A small network was shown many inputs. Here are its activations along a few directions, one row for each input.
In each table, some parts of the input vary, and every possible input appears once, in random order.
A made-up example of a description, with smaller parts first: one of 4 places along a line, together with either a single point or one of 11 places along a line or (one of 3 separate values, together with one of 5 places around a ring).
Shared parts are said once, and a part with two or three values counts as separate values.
In the rows, zero is written as 128.

Other details of the inputs shift rows strongly along two fixed directions, in all tables alike. That doesn't count.

Rows:
x1: [138  72 170 127 223 106 110 118  80 140 124 144 170 116 214  92]
x2: [176 127 139 167  83 133 147 154 131 116 114 162 112 119  79  93]
x3: [ 63 129 101  87 192 137  81 103 141 113 129 104 140 126 165 160]
x4: [137 115 143 119 199 138 109 151  85 198 143 140 164 134 219 125]
x5: [140 112 163 160 100  82 154 121 123  78 125 157 108 119  77  89]
x6: [ 41 144  72  70 153 157  74 106 171 117 132  81 108 124 135 186]
x7: [184 130 138 155  68 108 170 129 118 112 105 139 127 148  91 106]
x8: [161 142 131 145  64 125 164 122 149 114 132 126 120 127  74 134]
x9: [160 142 120 143  78 153 143 146 144 105 111 151 110 126  65 118]
x10: [169 101 166 121 204 129 136 153  60 184 133 163 183 145 209 105]
x11: [ 37 199  36  79  85 177  77 138 198 162 132  59  80 136 125 209]
x12: [144 107 161 141 109  94 163 122 121  84 118 151 110 130  69  92]
x13: [118 170 100 115  63 138 146 150 150 133 115 115  99 151  78 143]
x14: [177 129 151 167  74 110 166 127 132 123 137 134 119 118  90 113]
x15: [161  99 164 145 201 140 124 130  79 185 155 138 186 116 221 116]
x16: [144 113 161 147 104  87 162 117 118  69 120 163 118 129  70  94]
x17: [ 53 137  89  97 131 139  87 115 170 115 136  90  96 115 119 168]
x18: [150 109 146 121 204 154 124 124  86 176 150 133 190 125 215 136]
x19: [ 80 166  53 100 112 164  74 110 176 156 124  65 113 133 168 190]
x20: [128 115 156 155 112  87 149 123 127  81 125 145 106 122  75  94]
Description of these inputs: one of 2 separate values, together with either a single point or one of 4 places along a line or one of 5 places around a ring.
The inputs of x9 and x2 match in every part but the choice among 2 separate values. If x8 is changed in the same way as x9 into x2, which row does it become?
Answer: x14
Change only the place on the ring of 5 in x8. List by row number the other rows that result.
Answer: x7, x10, x13, x18

Rows:
x21: [129 128 157 134  90 101 164 139 126  92 117 141  96 133  55 101]
x22: [181 125 153 159  92 112 168 153 111 130 123 161 121 140  70  91]
x23: [102 159  99 107  80 149 128 133 158 137 139 112 108 144  92 161]
x24: [145  72 180 139 227 114 117 119  67 147 139 146 179 117 212  97]
x25: [ 97 157  91 117  96 140 109 121 160 102 116 112 109 135 102 154]
x26: [109 135 104 116 108 135 113 105 161 122 127  91 117 120 120 154]
x27: [101 117 130 114 189 125 107 124 120 132 140 118 143 125 168 130]
x28: [ 89 151  84 104 123 135  93 109 162 123 122  89 122 134 148 175]
x29: [159 145 145 149  70 116 174 136 124 119 138 140 112 135  71 113]
x30: [133 123 118 107 191 149 101 135 108 171 131 135 163 135 194 141]
x31: [120 124 112 117 169 141 100 120 115 129 110 118 153 134 182 133]
x32: [173 106 157 152 109 120 156 124 123 100 124 148 125 116  97  99]
x33: [ 85 130 118 109 175 129 102 118 134 132 143 114 136 126 155 145]
x34: [181  94 202 152 135  76 185 140  73 101 114 186 138 135 102  61]
x35: [ 96 167  95 120  85 147 108 139 172 136 140 105 100 121 108 162]
x36: [ 55 174  51  93  84 178  92 116 206 106 124  82  83 119  78 189]
x37: [105 148  97 104 142 159 114 121 135 161 142  98 136 131 163 159]
x38: [ 92 163  89 123  85 152 121 132 167 139 141  92 101 118 103 170]
x39: [177 111 161 159  96 111 164 123 124  94 125 160 125 119  79  96]
x40: [138 111 131 112 169 143 123 136 100 169 130 128 168 141 188 131]
x41: [141 110 133 126 190 145 106 135 101 179 124 135 158 134 214 119]
x42: [174 125 164 169  85 103 181 142 110 124 133 160 128 122  90  99]
x43: [185 106 166 159 115 109 167 134 103  93 109 175 139 126  95  81]
x44: [ 95 152  92 112  87 135 108 102 180 113 135  94 105 123  99 170]
x45: [154 122 138 153  91  99 154 119 122 106 108 128 122 136  99 107]
x46: [131 128 126 123 167 144 101 135 112 167 133 118 153 120 194 131]
x47: [117  93 139 108 208 118  97 126  86 146 122 145 159 122 208 110]
x48: [128 119 156 152 112 106 146 121 125 102 145 144 106 121  81 114]
x49: [119 121 130 128 104 105 134 141 132 104 118 132  92 125  85 111]
x50: [127 122 121 121 165 143 106 141 122 165 128 132 144 133 189 136]
What do these inputs look like to the network?
Answer: one of 2 separate values, together with either one of 4 places along a line or one of 5 places around a ring or one of 6 places around a ring
The inputs of x41 and x50 match in every part but the choice among 2 separate values. If x49 is changed in the same way as x41 into x50, which row does it become?
Answer: x47
Change only the place on the ring of 5 in x26. List by row number the other rows that result.
Answer: x31, x32, x36, x45
Change only the place on the line of 4 in x27. List by row number the other rows that result.
Answer: x21, x24, x49

Rows:
x51: [ 77 171  68 105 100 168  96 129 177 157 139  80 104 130 130 183]
x52: [184 122 153 161  99 120 158 145 111 130 119 157 134 126 109  98]
x53: [179 125 151 154  92 111 164 138 110 125 120 155 131 137 106 100]
x54: [155 107 173 154 118  91 162 123 109  99 129 153 127 124 100  92]
x55: [ 75 142 109  94 162 146  99 143 134 168 149 111 117 131 159 157]
x56: [151 106 134 126 204 151 107 133  89 183 130 132 185 126 233 125]
x57: [133  88 143 116 213 123  97 111  93 144 117 129 173 126 219 120]
x58: [149 121 166 144 113 109 165 158 106 135 140 162 111 132  83  90]
x59: [157 105 162 146 119  93 160 128 102  97 110 152 127 130 104  87]
x60: [120 176  94 130  18 143 156 136 186 107 133 109  74 137  17 156]
x61: [ 61 149  77  88 132 156  88 112 169 116 123  90 108 123 127 173]
x62: [ 73 137 102 103 156 137  91 113 143 124 137 103 124 127 148 158]
x63: [158 106 171 154 123  99 160 124 110  98 130 157 130 120  97  91]
x64: [120 181  94 138  16 144 156 139 184 111 135 106  68 132  17 151]
x65: [156 106 139 127 195 137 105 134  88 174 124 136 181 125 232 122]
x66: [ 51 160  72  91 128 153  83 115 182 111 129  92  99 125 112 177]
x67: [109 147  97 102 135 152 109 124 142 157 132 101 140 135 161 166]
x68: [121  92 146 116 229 129  96 116  86 142 130 138 179 122 220 122]
x69: [166 104 164 156 114  98 159 123 112  97 125 154 127 118  94  90]
x70: [163 103 166 156 115  90 159 122 109  99 124 151 126 122 102  92]
x71: [ 85 170  74 102 104 164 102 125 169 153 139  81 109 133 130 182]
x72: [ 95 121 102 103 164 148  85 110 145 128 124 106 134 122 163 153]
x73: [184 122 152 155  98 120 162 138 109 124 119 160 136 134 108 101]
x74: [152 110 164 150 126  89 156 131 106  96 116 158 127 133 100  86]
What do these inputs look like to the network?
Answer: one of 2 separate values, together with either a single point or one of 5 places around a ring or one of 6 places around a ring
The inputs of x54 and x63 match in every part but the choice among 2 separate values. If x53 is changed in the same way as x54 into x63, which row does it become?
Answer: x73
Change only the choice among 2 separate values in x60. List by row number the other rows that result.
Answer: x67
Change only the choice among 2 separate values in x59. List by row number the other rows that result.
Answer: x61
